These are the activations of a small neural network, seen along a few directions. Each row is one input.
In each table, some parts of the input vary, and every possible input appears once, in random order.
A made-up example of a description, with smaller parts first: one of 8 places around a ring, together with either a single point or one of 11 places along a line or (one of 2 separate values, together with one of 6 places along a line).
Shared parts are said once, and a part with two or three values counts as separate values.

Rows:
r1: [-10  24  -6  -8 -39   0 -29 -14 -24  -4  -5 -30]
r2: [ -7  13 -28  10  23  46 -29  45   1  44   4 -24]
r3: [-21  41  16 -12 -14  -8  30  -3 -32 -21   7   8]
r4: [ 30 -50 -11  -9 -40 -67 -16 -27  19  -7  19   7]
r5: [ -6 -12  17 -26  -5 -51  60 -31 -12 -27  -4  13]
r6: [ 13  -7 -16   4 -51 -24 -43  -4   3  -8  25  -3]
r7: [ 20   8 -31   7  33  -2  -3  43  15  20 -16   4]
r8: [ 14  13 -21  20  29  21 -16  32   4  33 -22 -10]
r9: [-35  19 -13 -12 -47  26 -38  -1 -21   6  22 -49]
r10: [ 30 -24 -15  -6  52  21  33  -2  11  16 -34  12]
r11: [  1  16   6  -1  33  24  28   2  22 -22   2  -3]
r12: [-48  40  22  -7 -23  41   3   3 -43   2  28 -25]
r13: [ 17  -3  -1 -19 -30 -35  -8 -35 -10 -16 -21  -5]
r14: [-35  27  35   0  11   0  28   7 -21 -35   3  20]
r15: [-38  34  49  14   6  23  10  -3 -29 -18  -1   5]
r16: [ -6  14  25  -9 -10 -23  37 -27 -31 -19 -22  22]
r17: [ -7  -1 -16  -8  34  85  -2  32  -3  39   5 -25]
r18: [ 10  -8 -24  29 -26 -20 -36  27  18   3  11  20]
r19: [-16   0 -10  25 -30  22 -67  34   5  25  29  -7]
r20: [-28  22  17  -2  18  77  -3  13   9  12  26 -20]
r21: [ 30 -50 -21 -24  52  -9  55   3  29   9 -17  13]
r22: [-18   8  43   5  18 -17  32 -24 -18 -29 -19  30]
r23: [ 31 -50  -6   4 -14 -66 -15   6  34  -1   5  27]
r24: [ 37 -14 -24   8  33 -13   1  14  16  27 -28  20]
r25: [  6   2  -8  21 -48  -6 -57 -18  -5   8  19 -17]
r26: [-16   3 -14  11 -51  17 -68  -1  -9  20  45 -31]
r27: [  5  -1  -4  36 -26  -2 -55  19   9  14   3   8]
r28: [ 19  -5 -27 -20  51  34  26  24   8  12 -17  -1]
r29: [ 29 -24  -1  23 -15 -38 -39  -1  18   4 -10  26]
r30: [ -8  14 -20 -18 -40 -22  -9  -8  -9 -24  -3 -23]
r31: [-28  39  30   3 -16  16  17 -14 -42 -11   1 -13]
r32: [-59  38  31  17   2  51  -2   8 -37  -9  33 -17]
r33: [-16 -19  35 -15  18 -46  55 -18   1 -36  -5  31]
r34: [ 13  -1 -11   2  42  62  12  18   1  26 -21 -11]
r35: [ 21 -21  -9   8 -43 -44 -35 -37   9   5   5  13]
r36: [ -3  24  21  13  28  48   9  -8  12  -4  -3 -17]
r37: [ 12  -6  18   0  38  10  34 -26  23 -14 -18  20]
r38: [ 33 -36 -27  -7  38 -47  24  20  31  19 -18  16]
r39: [ 18 -29  -7 -36 -28 -63  15 -29   7 -20  -6  -4]
r40: [ 13 -36  10 -19  37 -21  57 -21  40 -19  -2  20]
What is each input in this table made of?
Answer: one of 5 places along a line, together with one of 8 places around a ring
Changing only the place on the line of 5 turns r9 into r13. The same change can be made to r17. Which row results?
Answer: r10
Changing only the place on the line of 5 turns r27 into r23. The same change can be made to r15. Which row results?
Answer: r33
Which other rows does r25 become when the place on the line of 5 takes its other values? List them by row number.
Answer: r4, r6, r26, r35

Rows:
r41: [-22  14 -18 -16 -24  46 -49  20  -2  14  28 -41]
r42: [ 39 -26 -18  -5  17 -31   4  -2  40  -9 -30  17]
r43: [-34  30   9 -27 -39  47 -16   4 -26  -5  25 -35]
r44: [-21  18 -11 -21 -31  48 -38  16 -14   8  39 -33]
r45: [ 22 -48  -4  -5  10 -41  -1  -7  26   7 -11   8]
r46: [ 16  -3   5 -18   8 -33  31 -25   9 -34 -30  23]
r47: [-29  50  12  10 -49  20 -42  -5 -42  13   3 -13]
r48: [-45  39  27  33  -6  41 -17  21  -2  -2  32 -10]
r49: [ 39 -22 -10  -9  11 -28  15  -8  23 -14 -15  26]
r50: [ 21 -37 -14  -5  18 -40  19   8  23  16 -17  17]
r51: [-51  42  38  18 -12  46 -11  10 -16  -7  23   8]
r52: [ -8  27   0  -3  28  73  -6  16 -13  32   6 -21]
r53: [  6  -1  -6 -16  17 -39  45  -8  -3 -26 -26  28]
r54: [ 22 -44   3  -9   4 -38  10 -12  10   2   4  16]
r55: [-17  35  11   7  33  63   2  13 -17  17   1 -37]
r56: [-21  41   3  29 -42  19 -48  10 -35  13   7 -30]
r57: [  7 -18   8  -9  -8 -30  26 -46   4 -25  -9  20]
r58: [ 30 -36  -6  -1  -6 -26  11 -29  17  -6   6  22]
r59: [ 28  -8  -3  -2  13 -38  26 -15  23 -27 -20   7]
r60: [ 18  -7 -13   0  22 -45  41   2  10 -19 -15  13]
r61: [ -7  17  -9   6  36  73 -16  24  -6  32  -9 -29]
r62: [-33  31  -3 -16 -35  42 -21   9  -7   5  36 -51]
r63: [ -3 -14   8 -18   9 -42  46 -15  -7  -8 -18  23]
r64: [  0 -25  18 -18   2 -42  25 -29  -3 -17 -11  14]
r65: [-32  19  12  35   3  50 -42  35   3   7  22   0]
r66: [ 20 -33  -7  -9  12 -37  30   3   6  11  -3  26]
r67: [ 30 -41 -13   4   0 -29  -1 -24  33  -2  -8  13]
r68: [ 19 -23   1   7  -3 -35  21 -36  17 -19   2   4]
r69: [-21  35  21  -5  23  71  13   4 -31  13 -11 -21]
r70: [-12  26 -17  27 -34  25 -73  19 -22  28  -1 -21]
r71: [ 29 -20 -20  -7  20 -35  30  10  10  -6 -11  31]
r72: [ 29 -23 -28  -3  26 -37  19  16  27  -1 -26  22]
r73: [-10  29  -7  22 -41  27 -62  16 -36  23  11 -12]
r74: [ 10 -19   1  -2  14 -47  41  -5   5  -2  -8   7]
r75: [ 11 -30  10  -2   6 -48  21 -19   9 -10  -1  -2]
r76: [-33  24  20  28  -1  48 -35  30 -10   1  35  10]
Changing only one part turns r63 into r50. The same change can be made to r57. Which row results?
Answer: r67
What is each input in this table made of?
Answer: one of 4 places along a line, together with either one of 4 separate values or one of 5 places around a ring
Which other rows agree with r76 in the place on the line of 4? List them by row number.
Answer: r44, r49, r52, r54, r58, r66, r71, r73
Which other rows does r48 become when the choice among 4 separate values takes its other values? List them by row number.
Answer: r55, r56, r62
Which other rows does r51 become when the choice among 4 separate values takes its other values? List them by row number.
Answer: r43, r47, r69

Rows:
r77: [ 10  -6 -12   0   5  17 -17   7   7  15   3 -13]
r78: [  9 -11 -20 -13   0  17 -20  12   9  17   8 -21]
r79: [  9 -11 -16  -4   5  20 -22  12  16  16   8 -14]
r80: [-12  11   6   3 -38 -13 -21 -13 -17  -8   7   0]
r81: [ 10  -2 -15 -11   0  15 -13   3  -1  16  -3 -17]
r82: [-17  11  12 -15  10  24  22   0 -11  -4   8 -12]
r83: [ -1  15  -3  16  11   9  -5  14  -5  10 -10   4]
r84: [-11   7   9  14 -33 -11 -23  -9  -9  -8  13   2]
r85: [ 45 -49 -30 -20  17 -42  17 -11  32   4 -18   6]
r86: [ -5  14   5  18  14  12  -2  13  -5   7 -10  11]
r87: [ 13  -2 -23 -15  -4  11 -17   4   1  16  -3 -23]
r88: [-17  19  17 -15   9  20  26  -8 -18 -11  -5  -7]
r89: [ 17 -33   0  -3 -34 -81   5 -32  11 -22  -4  24]
r90: [ 27 -27  -5  16  36 -43  31   3  23  -5 -24  42]
r91: [-4  5  0 17 14 14 -7 22  3 11  1  6]
r92: [-13  20   9 -18   6  17  24  -8 -18  -8  -4 -14]
r93: [-6  5  4 24 18 17 -9 22 10  8  1 13]
r94: [-11   2   5  12 -34  -6 -28  -5  -3  -5  20   1]
r95: [-11   3   2   3 -38 -10 -26  -4  -9  -4  19  -5]
r96: [-5 10  8 27 18 13 -5 17  4  5 -5 14]
r97: [-17  15  21  -3  15  23  24  -5 -10 -10   1  -4]
r98: [ 15 -18  11 -27  30 -32  71 -25   9 -28 -19  18]
r99: [-18  11  15  -5  15  28  20  -1  -4  -5   8  -5]
r100: [ -8  11  -1   0 -41 -17 -24 -11 -16  -7   7  -7]
Changing only one part turns r91 into r82. The same change can be made to r86. Which row results?
Answer: r88
What is each input in this table made of?
Answer: one of 4 separate values, together with either a single point or one of 5 places around a ring

Rows:
r101: [-10 -13  40   4  24 -20  62 -25  13 -39   1  37]
r102: [ 28 -28 -15 -68  23 -28  71 -33   4 -15 -21 -15]
r103: [-18  36  29  22  -4 -32  30 -13 -32 -27 -25  33]
r104: [ 58 -50 -48 -41  46 -21  29   5  34  21 -28 -12]
r105: [  9  15  -4  54  20 -24 -15  29  -1  15 -33  42]
r106: [-28  40  15 -25  -3  75   0  -8 -32   1   8 -46]
r107: [ 17 -34   6  34  50 -14  17  16  43   2  -4  42]
r108: [-24  20  -2  24   7  52 -36  46   0  26  24  -9]
r109: [ -6 -12   2 -17 -93 -60 -39 -45 -15 -24  25 -11]
r110: [-48  37  29  -5 -16  41   6   6 -29 -11  28 -17]
r111: [ -4  22 -16   2  18  83 -39  28  -3  36   2 -42]
r112: [ 26 -34 -35  16 -72 -52 -84  -6  17  15  21  -2]
What is each input in this table made of?
Answer: one of 2 separate values, together with either a single point or one of 5 places along a line
Changing only the choice among 2 separate values turns r108 into r110. The same change can be made to r111. Which row results?
Answer: r106
Which other rows does r112 become when the choice among 2 separate values takes its other values? List them by row number.
Answer: r109
